These are the activations of a small network on made-up records, seen along a few directions, one row for each record.
After each row come some of the record's fields: V, C, E, N, Y, W, P.
A field that a record lacks is written missing.
Other fields move the rows too, some of them a lot.
Strong random noise was added to every row along 19 fixed directions; ignore it. To show where, here is one row again and again, with new noise each time:
[ -36  612 -307 -690  -76  400  371  -18  153  -37  166  -71  -91   93
   21  288   71  -77  231   70  -50  -60 -106  210  -77   65  -26   20
 -350  -49   63  -69 -116  -21  165  226   65 -194  274]
[  95  -19 -178 -291  339 -126  -20 -333  317  109 -182 -168  -97  375
  -92   47   26 -100    0   87  -64  -79   31  217 -164  -59   48  -75
  144   23  171    5   38   15   89   43   33   76  117]
[ 161  -71 -230   84    8   35   42  -13  295 -226  -67 -242  111  285
  -33 -125  138 -145  -58 -116 -103   93  -59  351    2  -25  206  286
  -29  204    4  334   60  115  281  106  -34 -266 -255]
[-144   24  202  256   30  234  119  536 -307   24 -296  406  529 -251
   75  -99   12   41  129 -200   92   27  -25 -271  -73  -97 -261  -41
  -18 -356   11    5  533  -37 -279  106  385   63  -64]
[ -76 -255 -261  114  -81    5    4  175   13  146 -115 -246  242 -144
  355   56 -358  326  165 -115 -373 -303 -420 -589  -39 -421   30  102
 -177 -189  271 -153   83  125  157 -456  -36 -106   49]
[  97   25  -25 -281  -50  168 -338  228  114   62  216   -6  343 -299
  247   44 -283  122  364  267  259  -71 -202  105   22  257   78  142
 -371  -12   19 -179  -32  -76  -67  166  143  -47   64]
[ 235 -106 -161    1    1 -140   34   44  -95  113  100   31   89 -165
  105  171  188 -148  214 -104 -144   -2   23 -109  160    7 -182 -109
  -21   48   30  121  -65   39   93 -108   25  163  -66]
[  12 -244   26 -166   52 -244  -58 -256 -142  209  -13 -299   85  -63
  159  160  137 -102 -179 -341 -168 -229  -23 -313  212 -100 -189 -289
 -233  195  -58  -63   26   54  109 -145   11  -45  157]
[ 159  -59  -52 -160  285 -323  400   58   34   76  -73 -215 -178  -75
  134  -79 -205  -90   43 -210  204  114   52  -21 -376  150  318  174
  -41  502 -246   55  268  -55   31   30  264  547  -21]
[-224  238 -209   92 -177 -171  -27   37   59  312   50  152 -366   59
  184 -364  167 -266  237 -371  -33   28  227 -121 -628  180 -126 -328
  248  545 -155  175  -17  119 -683 -140  -10  -71  -99]
[-163   24  -97   21  156  -65 -183  110  -34 -410  176   62  283  -44
  139  139  145    2   20 -119 -175  127 -114   23  183  167  373  134
 -205   49 -256  298 -260   85  108  -79 -209 -233  -34]
[  65  -97  183  109  181  -99 -151 -165  249   62   38 -253   84  165
   90   65  132  -41 -190  212   33  -51  -19  177   86  247  220   25
  186  225   20 -110   22   54 -119  351   94 -419   56]
[ 183 -205 -167   37  342  -65   30  230 -155 -382  272   45  191 -254
  165  -24  146  108   85  133  -43  246  238  -38   53  281  -91 -125
  -82   73 -182  382 -113  241  -85 -154  195 -357 -293]
[ -91   57   19  -71  341   72    6 -187  145   62 -201   85 -219  118
   77    5 -125  160  -32  367 -110 -182    5 -126 -340 -107  220 -257
  136   -2  203  -71  111   63 -200  126   24 -342  193]
[ -99 -456  -36  325   -5 -361 -253  108   12  146   31  -10  -65   45
  124 -305 -124  381 -444   -6  150    2  163  293  -86  190 -103 -312
  -69 -118  135   27 -220  148 -298 -242  136  312 -488]
[ 202  215 -343  273 -236  510  230  145  187  -26  -91 -304   59  375
 -348  275  269   -6  -37  -27 -236   41    2  341  207   95 -176  156
  509 -349  137  -58  -57  354 -251  422  368 -323 -434]
[-228 -172  141 -222  281 -162 -312 -365  298 -225   52 -239   62  366
 -118  -91  -26  137  197  374  -28 -246 -159   20 -141  -48  215  291
  225 -404  276 -107 -238 -122  230 -178 -206 -339  399]
[ 112 -284   97  238 -237  265 -214  105  313  100  -71  -66  558 -175
  582 -406 -263  -96  364 -212  -18 -369 -376   14 -510 -171  456 -123
 -273  260  -99  105  585  123  191  164  226 -370    4]
[ 375  -97  269  211  106   80  157 -265 -177 -136 -216   -9 -251 -104
 -170  140   12   -3  -92  305   33  -54   94  -83  132 -234  133   60
   87  -70  123   -8   50 -133  274  171 -106   81  -39]
[-457 -308 -330 -474  260 -366  240  229  -93 -195   92   53   55  225
 -224   -5  380  -92   53 -430 -283 -115   -3  -84 -115  116 -169  -87
    9 -200 -107  571  114  198  120 -168  365 -196  140]
[-206  -69  -24 -122 -208  152  343   23  147  218 -164  -51 -320  237
 -302 -482   95  130  295 -144   19 -564   -6  189 -682 -102  508    1
  -66  -28  429   -8  143  138   -7  578  164  314  -10]

[ 404  218  -86   66 -153  306  176 -202  -55   76   10 -344  -22  -62
   78  373   93  -92  125  178 -200  -55    4 -253  344 -234 -439   86
  145  -98  187 -314 -102  -32  141 -102  -94 -345   72] => V is v2, C is c3, E is e2, N is n4, Y is y1, W is w2, P is p2
[ 230 -295   29 -309 -210 -292 -246 -132  153  173  210 -466  187   16
   63  299  -57 -406    9 -380  164  -53 -275  345  345  297  -14  268
   13  173 -433  -13   41 -140  434   58  249  319  191] => V is v2, C is c3, E is missing, N is missing, Y is y1, W is w1, P is p2
[  45 -456  182 -292 -309 -221 -125 -153  287  697   51 -328 -183   73
   97 -258 -227  146   77  253  271 -580 -139  116 -235  -14 -315 -116
  -91  -94  551 -439  221 -137  106  137  333   25  268] => V is v1, C is missing, E is e3, N is n3, Y is y1, W is w1, P is missing
[-133   90 -163 -391 -339  548  -56   79   67 -296   89 -111 -152   27
 -332 -249 -220   75  239   93  224 -200    5  158 -418   59 -175   46
 -133 -210 -156  168  150  110 -140  194  385 -584 -104] => V is v2, C is c1, E is e1, N is n3, Y is y1, W is w2, P is p5
[ 445 -151 -202 -229  412  -91  -89   77   83 -342  -79  -35  283  -22
 -130 -117   19 -142    5  147  176  399  177  297  316   46  -61  411
 -364  280  -10  388   62  -90  417   37 -119   76 -253] => V is v2, C is c3, E is e3, N is n3, Y is y1, W is w1, P is p5
[   7 -128  239  206  569   33 -396  -78  -40 -408 -130  277  563 -118
   50   99 -131  -11  177  115   -2  192  -15 -132   45   37  422  -58
  230 -179 -381   93  100   14  -96  -74  -29   33   75] => V is v2, C is missing, E is missing, N is missing, Y is y2, W is w2, P is missing
[ 192  139  343 -295  502   19   88 -473  -94 -185  107 -346  309   43
   43 -139  230   73  -92  189  160  144  368  -65  252  -65 -249  -22
 -346   39  210 -335 -267 -111  270 -115 -308  -49  274] => V is v2, C is missing, E is e3, N is n3, Y is y2, W is w1, P is missing
[  15 -113  191 -160  -94 -199 -246  -79  218  -46   36  -71  347  -39
  358 -241 -524   70   -4  115  384  122 -260  215  -98 -171 -166  281
 -338 -253   27 -145   87 -433  484 -599 -125  332  171] => V is v2, C is c1, E is e3, N is n5, Y is y1, W is w1, P is p5
[-208  -39 -201 -150  229 -230 -111   88   69  143 -122  417  212 -105
  410 -110    7 -147  270 -263 -321 -136 -219 -300 -253 -258  319 -213
 -328  357   32  298  246  -15  196 -184 -259   89  261] => V is v2, C is missing, E is missing, N is missing, Y is y1, W is w1, P is missing
[-182   98 -157 -156   31 -274  443  289  159    1  230 -276  139  239
  -77  337   69    6  -67 -108  -50  203 -261  164  252  287   18  520
  302 -222  -58 -100  -59  -54  204  -27  319  177  153] => V is v2, C is c2, E is missing, N is missing, Y is y1, W is w1, P is p5
[ -47 -398   -2  334 -260 -235 -199  187  293  279   94 -222   -8   97
  113 -243  -87  185   18  219   28 -237 -220   -7  -30   50   17  316
  175   25  414 -148   12   46  -69   36   18 -233 -134] => V is v1, C is missing, E is e1, N is n3, Y is y2, W is w1, P is missing
[ 364 -154 -131  159 -657  374 -297  183   64   70 -170  117  -14 -229
 -116 -208 -256  -26  248   75  189 -200 -203  290   41 -317  -14  235
 -468   -9  258  183  188  -99  391  210 -129  137 -429] => V is v2, C is missing, E is e1, N is n3, Y is y1, W is w2, P is missing
[ -75  227  235   79   58  230  165  -10  -45 -455  114 -287  -43  -32
    5 -151 -439  232  137  204  344  154   15  -85 -362  101  118  411
  201 -315 -249 -272 -106 -122  -95 -305   87   -1   15] => V is v2, C is c1, E is e1, N is n3, Y is y2, W is w1, P is p1
[ 254 -151  -69  475 -424   21   10 -178   91  175  116 -101 -226   44
  -20  -69  249    0   -2   90 -277 -205   10   71  136 -208   59  -88
  140   26  393   18 -323  121  199   66 -314  -52 -263] => V is v2, C is c1, E is e3, N is n3, Y is y1, W is w1, P is p5
[  97  137   66    6  106  409  120    5 -209    6 -334  392  292 -332
  183   42 -277 -106  420 -320  -95 -138 -134 -326 -387 -407  386 -366
 -235  -64 -245   17  471   19   91   93  116  546  145] => V is v1, C is missing, E is e3, N is n3, Y is y2, W is w1, P is missing
[  24  -60  -50 -234   56  -75   91   -1  -24  269   21   -7 -332  -61
  -54  -35 -166  152  194  232  121 -209   17  -83 -271   36  -41  -44
   41  -66  264 -198  -14  -44 -134   56  144  274  138] => V is v1, C is c2, E is e3, N is n3, Y is y2, W is w1, P is p1
[   3   82 -161 -213 -660  195 -428    6 -167  250  243 -213 -164 -221
  -75  111   11 -173   59 -353   25 -167  -72 -124  344  130 -301  -47
 -372  307 -194 -108 -300   36 -230   82 -116 -214  -92] => V is v1, C is c3, E is missing, N is missing, Y is y2, W is w1, P is p4
[ 131  -84  116 -314  170  -82  130 -230 -217 -122  101 -453   25   73
 -296   93  229  -33 -420 -186  241  155  346  153  409  246 -373  -85
 -247   66 -196 -121 -131   66   -2  139  226  147 -119] => V is v1, C is missing, E is e3, N is n3, Y is y2, W is w1, P is missing
[ 253 -153  159  280  347  -58  588   89  -35 -215  -79  -75   59 -186
  307 -121   30   87 -284   55 -154  128   19 -112  -47 -139  578   69
 -235  473    9  208  299  122  419  159  -49 -140  -64] => V is v2, C is c2, E is e3, N is n5, Y is y2, W is w1, P is p4
[  78  140  301  454 -206  198  -73  -38 -136  218 -368  279   73 -117
  -77   12  -31    6 -106   43  -17  -34 -100 -154  266 -356  120    7
  -54  -73  257 -269   60 -172    1  218 -323  382  -60] => V is v2, C is missing, E is missing, N is missing, Y is y2, W is w1, P is missing
[ -76  210 -342  275 -439   21  296  709  106  571  178  283   26  -99
  223  404  277  -56  -46  -45 -372   99 -326   61  458  191 -129  107
  189  133  256   34   45  126 -166  337  148 -143  -63] => V is v2, C is missing, E is e3, N is n2, Y is y1, W is w2, P is missing
[  93  248 -286 -127  311  342  -47  -31   10    3 -402  146  -16   -1
  120   44 -338   79  111  -13  -96    7   68 -179 -373 -239   13 -287
  -64  -25  -72  -15  256  139 -271  -79   64   75  -74] => V is v1, C is c3, E is e3, N is n3, Y is y1, W is w1, P is p2
[-189   80 -226 -380    9   -9 -337  -71  -67 -291  128    0 -394   66
 -336   18  -96  -28  161   54   59   29   23   45  -45  184  123  257
  -28   64 -191  248 -350  -43  -89  -63 -197 -123   37] => V is v2, C is c2, E is e3, N is n3, Y is y1, W is w1, P is p1
[  60  -14 -107 -285  276 -143  -15 -253  290   37   -4  -33 -149  153
   26  207 -212  157  -20  552   -9  -53 -145   40   32 -133  -58   72
   25 -222  348 -148 -106 -164  283 -232 -119  -56  250] => V is v2, C is missing, E is e1, N is n3, Y is y2, W is w2, P is missing
[  51  362  216  125  319  -42   15  -22  -83   85 -240  199  -20   59
  -46  370   90  -36 -470  235  176  375  185   70  368  129 -200    7
  223    7  -26 -251   49 -227 -331  197  -40   82   34] => V is v1, C is c3, E is missing, N is missing, Y is y1, W is w2, P is p5
[ -65  145   84  -27 -179  184  -18   87  109   84   53 -372  -68  -68
  197  -31 -427  356 -211  254  215  -60 -174  -12    4   87  114  286
 -243  103  131 -431  -51  -44 -161  132   -2 -289   12] => V is v1, C is c1, E is e3, N is n5, Y is y1, W is w1, P is p5
[ 195   55   52   29  265 -357   46 -440 -119  121    9  179 -682  -36
 -101   53  263 -166   70  392 -109   39  360 -312  -30  -84 -124 -229
  315  353  218   28 -305 -114 -126 -141 -448    8  109] => V is v2, C is missing, E is missing, N is missing, Y is y2, W is w1, P is missing
[  22 -186  398   84  285 -134 -131   41 -201  -35  118  162  471 -151
  -87 -170  366 -154  286 -107  164  -24  229  -81  -23  292    5 -173
  152   39 -171   29  153   41 -218  275  227  107  105] => V is v2, C is c2, E is e1, N is n1, Y is y2, W is w2, P is p5
[-185 -393  153 -154   37  -36  170   -3 -257  -46   52 -214 -258 -235
  -67  -58 -160  157 -311 -241   24 -215    7 -214 -159  186  359 -306
 -204  347 -423  140  200  262 -156  299  447 -133  -10] => V is v2, C is missing, E is e3, N is n5, Y is y2, W is w1, P is missing
[  38 -420   28 -304 -213  -27  -69 -454 -106  209   65 -325 -170  146
 -353   91  240   61  -43  -88 -175 -592   18  -41  182 -199 -281 -402
  -24 -411  271 -184 -207  130  286   64  106   66  121] => V is v2, C is c3, E is missing, N is missing, Y is y2, W is w1, P is p5
[-267 -116 -158 -450  430  102  -78  -84 -320  -18  -76    8  159 -136
  -83   36 -175  411  147 -199 -169 -281  122 -405 -136 -122   29 -536
 -331 -368   -1 -227 -170  300 -223 -161   96  386  167] => V is v1, C is missing, E is missing, N is missing, Y is y2, W is w1, P is missing
[-195  301  324   62  -78   27  294  167  -17  -86  144  332  154  -51
  359 -162  351 -110  -54   95    0  101  -13   38   -8  -60  -86   -4
 -247   88  156  116  124 -221  275   22 -207 -530  254] => V is v2, C is missing, E is missing, N is missing, Y is y2, W is w1, P is missing
[  45  -43  158   25  -74  -12 -343 -147  187  232  -85  190  -30   12
   68  160 -258  -68 -198  239  163   32 -124  242   92   49  -76 -219
  170 -128  -82 -124  101 -181  -58    1  103   70  106] => V is v2, C is missing, E is missing, N is missing, Y is y1, W is w2, P is missing
[-112 -217 -152  203    7 -160  191  365  -22  154  -94   18  -55  -14
 -191   73  -18  216  186  172 -220 -106 -204 -379   84 -132   66  338
  314 -231  365  -53   53   59  -79   46   63   60    1] => V is v1, C is c1, E is missing, N is missing, Y is y2, W is w1, P is p5
[-311  -32 -270 -128  343 -458  203  304   78  116 -283  -58   71  336
 -368  -42   77   62  -33 -223  -69  192  -45 -148  126  -63    3  646
  104   32  304   23   73 -131  -46 -106  -99  598  -23] => V is v2, C is missing, E is e2, N is n3, Y is y1, W is w2, P is missing
[ 418  126 -224  256   37 -151  265  101   78  -94  203 -232 -248 -156
   53  -55   99 -120  171  219  -41  431  139 -198  171  100   59  524
  125  702   42  152 -228    9  -17  -67 -292 -151 -292] => V is v2, C is missing, E is e3, N is n3, Y is y2, W is w1, P is missing
[ -17 -384    9 -276  253 -390   53   62  -42  -54  157  -80 -402  -36
 -356  -70  113   -2   81  227  155  -95  176  -32  -58  344  173  161
   86  285   32  231   13   35  -71  376  221  -35   29] => V is v1, C is missing, E is e1, N is n3, Y is y1, W is w1, P is missing
[ 223 -356  128  -83  101 -499  612  118 -236  557  225  408 -305 -328
  169 -166  393 -108  335  127   29 -248  314 -192 -333   28 -372 -618
   88   31  412  112  239  -37  117   40  345  525  158] => V is v1, C is c1, E is e3, N is n3, Y is y2, W is w1, P is p5
[  74  -97 -178  126 -126 -209  374   91  237  391  280 -260  -15   97
  262  279  226  -38  106    2 -431 -185 -237 -104   78   85   32   -1
  395   18  273 -159  -61  182  112   24  151 -153  206] => V is v1, C is c2, E is e3, N is n5, Y is y1, W is w1, P is p4

Which values does each new row have?
[-302  129  522 -125  327  -68 -163 -222 -230 -564   20  167 -176   44
 -195  177    5   33 -594  313  311  298  144  139  282  243  140   82
  -17  -86 -458  103 -144 -275  -13   41 -158 -370  220] => V is v2, C is missing, E is missing, N is missing, Y is y2, W is w2, P is missing
[ -71   63   93  219 -227 -281   82  209  -23   68  238  144   65 -194
  155  -65  289 -293  221 -202  -21   79  -77 -123   36  203  270  207
  -60  488 -158  154   12  -81  -22  184 -156   89   41] => V is v1, C is missing, E is e3, N is n3, Y is y1, W is w1, P is missing
[ 158  194 -288   76   70    6  350   56  392 -174  143  244   45  189
  407  -75  -27  -95  197  226 -116  253  -91  378 -386  -93  -42  -23
  174 -185   58  304   77  -24  388 -434   35  -92  -27] => V is v1, C is missing, E is e3, N is n3, Y is y2, W is w1, P is missing
[-101   85  219  257 -394   53  590  199  -37 -135  580   94  174  -85
  150 -120  510   80  327   48 -140 -128  -11  188  -73  164  149   -3
   29 -415  246   -8 -314   48  366   71   38   15   80] => V is v2, C is missing, E is e3, N is n3, Y is y1, W is w1, P is missing
[-306   23  -76 -232 -287  162   62   -5 -283 -310   14 -207 -421 -130
 -178 -354  -63   78 -197 -257   23  -91   78 -346  -96  -94   18  155
 -555  484 -217  283  -15   87  -40  -32 -179 -619  -96] => V is v2, C is missing, E is e3, N is n3, Y is y1, W is w1, P is missing
[ 268  177 -166   76 -360  359  301 -201  276   27  -34   50 -196  180
  -40  -60  -75  -66  235  254  -72 -110  -23  260 -280 -358 -293 -139
  233 -434  313  -53   83  -29  259 -116   68  -27  -82] => V is v1, C is missing, E is missing, N is missing, Y is y1, W is w1, P is missing
[ 520 -133 -517 -327  -21  -10  176    0  216   96   44  131 -663  -97
   29  304 -546  -44   34  571   58  174  -60  285 -199   -6 -310 -155
  193   -5  -78  326  171  -45  235 -243  406   10 -159] => V is v2, C is c2, E is e3, N is n3, Y is y1, W is w1, P is p5
[  79  279 -180  100  462 -174  277  161  -73 -306  128 -103  251 -104
  313  -94   42  193  285 -125   15  309  229 -157 -176  119  304  270
 -137  112  -14  -98 -335   34  -38 -376 -303  536 -160] => V is v1, C is c3, E is missing, N is missing, Y is y1, W is w2, P is p2
[-201   62 -276 -233  -32   81   37  272 -156 -231  219 -138 -196 -141
 -112 -274  -99   74  116 -229   60  175  169 -146 -257  302  -38  112
 -100  326 -329  230 -136  240 -439 -117  155 -295 -179] => V is v2, C is c2, E is e3, N is n5, Y is y2, W is w1, P is p4
[ 168  -66  137  138   72   28 -338  -31  473   79   45   48  551  198
  200  -66  223 -453  206  106   80   56 -110  329  -68  154 -193  -13
  372  116  -98  147  454  -31    0  210  274 -588  126] => V is v2, C is missing, E is e1, N is n3, Y is y2, W is w2, P is missing
[ 126   44  -99  -98  142 -155  132   87 -334 -176   25  310 -149 -220
 -157  402   27   86 -295   42   14  268  118  133  455   51   23  -31
 -315 -149 -139  191 -283 -110  253  -67 -131  646 -202] => V is v2, C is c3, E is e3, N is n3, Y is y1, W is w1, P is p5
[ 205 -103  124   72 -154   46  -46  138 -282   53   57   84  -78 -389
  -16  253  -37  -76 -250   44  117  166    4 -108  488   93 -156  -16
 -187  222 -231   90   63  -71   16  127   97  -66 -115] => V is v2, C is missing, E is e3, N is n3, Y is y2, W is w2, P is missing
[ -38 -227 -325 -491   14 -181 -171 -147  248  120  -81 -137 -142  451
 -349 -137   18 -296  101 -192  114  -45   93  332 -244   99 -529  -52
  295 -149  -79  257  236   20  -21 -126  402  -38   17] => V is v1, C is c2, E is e3, N is n3, Y is y1, W is w1, P is p5
[ -74  -70  211  285 -106 -179  -53  -36  -48  302  -56  446 -181  -89
   79  228   51   27 -253  286 -114  -70 -106   -9  248 -142  -72 -329
  156 -221  261  -91  -57 -142   18    6 -140  152  113] => V is v2, C is missing, E is missing, N is missing, Y is y2, W is w1, P is missing
[-163  204  101  -59 -157  193  -13  -60 -299 -250   75  149  127  -19
 -197 -159  424 -253  230 -498   85  -65  276   34 -109  124  -94 -146
 -105  -87 -289  149  -74   60 -129  124  -10  102  -64] => V is v1, C is missing, E is e1, N is n3, Y is y1, W is w1, P is missing
[-221 -272  173   18 -112 -430 -268  -18  102  181  272   34  117  123
  -20  155  205 -102   57   97  -61 -156 -225   89  251  183  -99  131
  287 -274  100  -23 -142 -160  180  -73    0  -69  323] => V is v2, C is c2, E is e3, N is n3, Y is y1, W is w1, P is p5
[ 414 -438  373   55 -121  341  -69 -150 -418 -316  -59   62   -6 -499
 -189  200 -224   57   80  230   77 -297  -83 -203  222 -250  211  -79
 -207 -352 -160   77  203  -59  547  200  151   26    5] => V is v2, C is c2, E is e3, N is n3, Y is y1, W is w1, P is p4
[-334 -256  522   26 -129  -60   66 -123  228 -141  141 -414  155  260
 -149 -331    1   94  -62 -110  231 -344 -170  337 -345  259  627  190
  126 -189 -159 -203   97   47  140  379  306   24  167] => V is v2, C is missing, E is missing, N is missing, Y is y2, W is w1, P is missing
